Each row has a name. After each piece below comes the name of the row it's from, unless a question asks for something else. Each question is about the rows just above it. Places in a row count from 0.

[ 0.22  4.29 -3.30 -7.10  6.77] -> K
[-2.99  5.66  1.02  9.02 -8.72] -> J
[-6.26 -3.60  8.15 -1.13  4.50] -> B
Changed J: [-2.99  5.66  1.02  9.03 -8.72]. Place and old value: -> 3, [9.02]
Where do [-3.60  8.15 -1.13  4.50] appear? -> B
Where does [-6.26 -3.61  8.15 -1.13  4.50] differ from B, and what was there? -> 1, [-3.60]
Where do [-6.26 -3.60  8.15] appear? -> B
One entry of B was changed: [-6.27 -3.60  8.15 -1.13  4.50]. Where, and from what? -> 0, [-6.26]

[ 0.54  3.56  0.32 -2.99  1.87] -> M
[ 0.55 -8.23  3.18  7.80 -5.72] -> N
[ 4.54 -0.75  1.81  3.45  1.46] -> H
[ 0.83 -2.37  0.38  2.32 -0.93] -> E
[ 1.03 -5.37  7.07  5.85 -4.90] -> C
[ 0.55 -8.23 -0.52  0.33 -2.80] -> W
[-6.61 -1.50 -3.40 -3.25 -4.89] -> P
[ 1.11  7.58  3.98 -5.31  4.75] -> Z
[-0.33 -4.35 -1.15  3.51 -3.05] -> F
[ 0.34  4.32  3.13 -2.96  2.63] -> T
[-0.88  0.77 -3.21 -2.16 -0.92] -> D
Where does [ 0.84 -2.37  0.38  2.32 -0.93] differ from E, and what was there? -> 0, [0.83]
asked: [ 4.32  3.13 -2.96  2.63] -> T
Where do [ 0.55 -8.23  3.18  7.80 -5.72] appear? -> N
The row with [-1.50 -3.40 -3.25] is -> P
asked: [ 0.77 -3.21] -> D

